These are the activations of a small neural network, seen along a few directions. Each row is one input.
In each table, some parts of the input vary, and every possible input appears once, in random order.
Descriptions start from the smaller parts, as in this example, which fits no table here: one of 2 separate values, together with either a single point or one of 11 places along a line or (one of 4 places along a line, together with one of 8 places around a ring).
Shared parts are said once, and a part with two or three values counts as separate values.

Other details of the inputs vary at random and push rows far along two fixed directions, the same in every table; ignore that.
These rows show it; all are for the same input, with only those details redrawn:
[  1 -13   5  27   8  -8 -24  -8   4  -5 -12   6]
[-18  10   6  26 -15   8 -16   5   6  10  -5  12]
[  4   6  -7 -38  14   5  17  -6   0 -15  24  -8]
[ 11 -17  -1   2  19  -9 -12 -13   3 -16   0  -3]
[ 2 -6  0  0 10 -3 -8 -6  3 -8  2  1]
[  7   0  -5 -29  17   0  10  -8   0 -16  18  -8]
[-13  29  -7 -42  -6  20  26   6   2  -2  31  -4]
[-14   4   6  33 -11   5 -21   2   7   8 -10  13]

Table:
row 1: [ 18 -37   3  34   8 -17 -35 -14 -13 -12 -17   9]
row 2: [  5  23   2  33  -8  -4  -1  19  19  25 -16  17]
row 3: [  6 -25   1   8   1 -10  -6   4 -15  -6  -7 -10]
row 4: [  5 -11  -2 -10   9  -5  -3 -14  -4  -5  -9  -4]
row 5: [ 29 -50   5   9  38 -28 -19 -21 -11 -22 -25 -25]
row 6: [ -1  32   2  37 -45   9   3  30   8  44  -5  24]
row 7: [ 17  33   0 -10 -13   8  22  13  11  26   1   1]
row 8: [-16  13  -3  -7  -7   4   9   2   6   2   5   4]
row 9: [  6 -13   1   6  14  -6 -13  -9   4 -12  -2   1]
row 10: [-23   4  12  28 -15   3  -6  14   5  14 -10  -2]
row 11: [ -3   1  -6 -35  13  -2  28  -1   0 -12  14 -14]
row 12: [ 19 -22  -6 -37  29 -12  17 -17 -10 -21   0 -23]
row 13: [-11  21 -12 -46 -18  15  33   7 -13   0  29   1]
row 14: [-14   8  10  20 -19  14 -18   0  -2  16 -12   9]
row 15: [-17   9  -5 -10 -24  11  17  14 -12   7   6   2]
Question: Changing only one part turns row 14 into row 9. The same change can be made to row 5. Which row results?
Answer: row 10
Question: What is each input in this table made of?
Answer: one of 3 separate values, together with either a single point or one of 4 places along a line
Question: Change only the choice among 3 separate values in row 7. List by row number the other rows that result.
Answer: row 2, row 6

Table:
row 16: [ -6  25 -12 -29   1  17  11   1  11  -9  37  10]
row 17: [ -7  36   3 -23 -11  15  28  19  11  20  15  -4]
row 18: [ 25 -28   5  38  23 -21 -40 -23  10 -14 -19  20]
row 19: [  0  25   5  52 -34   2 -19  13  14  34 -13  27]
row 20: [-20   4  15  59 -10   5 -37   0  18  13 -26  14]
row 21: [ 23 -57   2   6  29 -21 -25 -28 -22 -35 -11 -10]
row 22: [-16  28  -6 -26 -22  15  42  23  -2  19   9  -9]
row 23: [-11 -21  12  54  16  -9 -45  -9  17  -8 -23   8]
row 24: [ 40 -56  -2   7  22 -31 -15 -17 -19 -19 -15 -16]
row 25: [ -4  41  -3 -22 -12  12  35  24   8  20  14  -8]
row 26: [ -3 -19  -8 -47  15  -1  11 -10 -21 -33  28 -13]
row 27: [ 21 -27  -7 -40  40 -16  12 -24  -8 -28   1 -26]
row 28: [-15  37   2  25 -32  20 -12  12  12  29  -3  28]
row 29: [-23  20  14  43 -17   8 -25   8  12  26 -25  13]
row 30: [ -7   6  -8 -39 -14  19  21   4 -20  -1  16  -8]
row 31: [-26  29   2   6 -53  22  24  35 -19  36   3  10]
row 32: [-21  12  -3 -36  -1  11  20  -4  -2  -9  17 -13]
row 33: [ 17 -10  -8 -44  19  -9  30  -5  -2 -11  10 -25]
row 34: [-22 -31  11  51   8 -13 -41 -12   4 -11 -28   5]
row 35: [ 55 -13 -13 -34  34 -25  22  -6   1 -18  12  -4]
Question: Changing only one part turns row 22 into row 25. The same change can be made to row 34. Which row results?
Answer: row 23
Question: What is each input in this table made of?
Answer: one of 4 places along a line, together with one of 5 places along a line
Question: Change only the place on the line of 5 in row 26. List by row number the other rows that result.
Answer: row 21, row 24, row 30, row 31
Question: Change only the place on the line of 4 in row 28. List by row number the other rows that result.
Answer: row 27, row 29, row 30

Table:
row 36: [ 14 -27  -4 -19  30 -13  -4 -20  -7 -28   4 -12]
row 37: [ 15   7  -6 -27  10  -1  20   1   2  -2  10  -7]
row 38: [ -7 -20   8  46  -4  -8 -33  -4   0   3 -25   9]
row 39: [ -9   9   2   5 -12   7  -1   5  -1   8   0   3]
row 40: [-10   9  -5 -36   3  10  18   0  -5 -10  22  -9]
row 41: [  7   5  -5 -27   5   2  17   0  -2  -6  14  -5]
row 42: [ -2  20  -1   0 -12   7   9  12   5  15   3   5]
row 43: [-11   7   3   7 -12   5   0   6  -1   8  -3   2]
row 44: [ -4  11   1  10 -11   3   0   9   5  11  -1   7]
row 45: [-4 11  1  7 -9  3  3  7  5 10 -1  4]
row 46: [-10  15   1   1 -14   9   8  10   1  11   2   3]
row 47: [ -6  10   2   9 -11   6  -1   6   2  10  -2   5]
row 48: [ -2   0  -5 -29   5   4  13  -4  -5 -11  15  -7]
row 49: [ 16 -31  -1 -11  31 -15 -10 -20  -6 -27  -1 -13]
row 50: [  5 -26   3  18  13 -13 -18 -11  -3 -11 -15  -3]
row 51: [-20  18   6  34 -30  11 -10  16   4  23 -11  16]
row 52: [ 11 -23   2  17  12 -14 -17 -10  -3  -8 -15   1]
row 53: [ -5  18  -1  -5 -11   8  10   8   4  10   7   5]
row 54: [  6 -26   4  22  11 -12 -23 -13  -2 -10 -16  -1]
row 55: [  3   4  -5 -26   4   3  15   1  -5  -5  14  -7]
row 56: [-20   6   2   2  -9   9  -1   3  -2   2   1   1]
row 57: [  1  14   1   9 -10   4   1   8   6  15  -4   6]
row 58: [ 21 -15   0  17  13 -16 -12  -7   4  -2 -15   2]
row 59: [ 11   7  -4 -27   9   1  17  -1   2  -5  15  -7]
Question: What is each input in this table made of?
Answer: one of 4 separate values, together with one of 6 places along a line
Question: Changing only the place on the line of 6 turns row 50 into row 45. The same change can be made to row 54. Which row results?
Answer: row 59
Question: Change only the place on the line of 6 in row 42. List by row number the other rows that result.
Answer: row 38, row 40, row 44, row 51, row 55
Question: Change only the place on the line of 6 in row 58. List by row number the other rows that result.
Answer: row 36, row 41, row 48, row 52, row 53
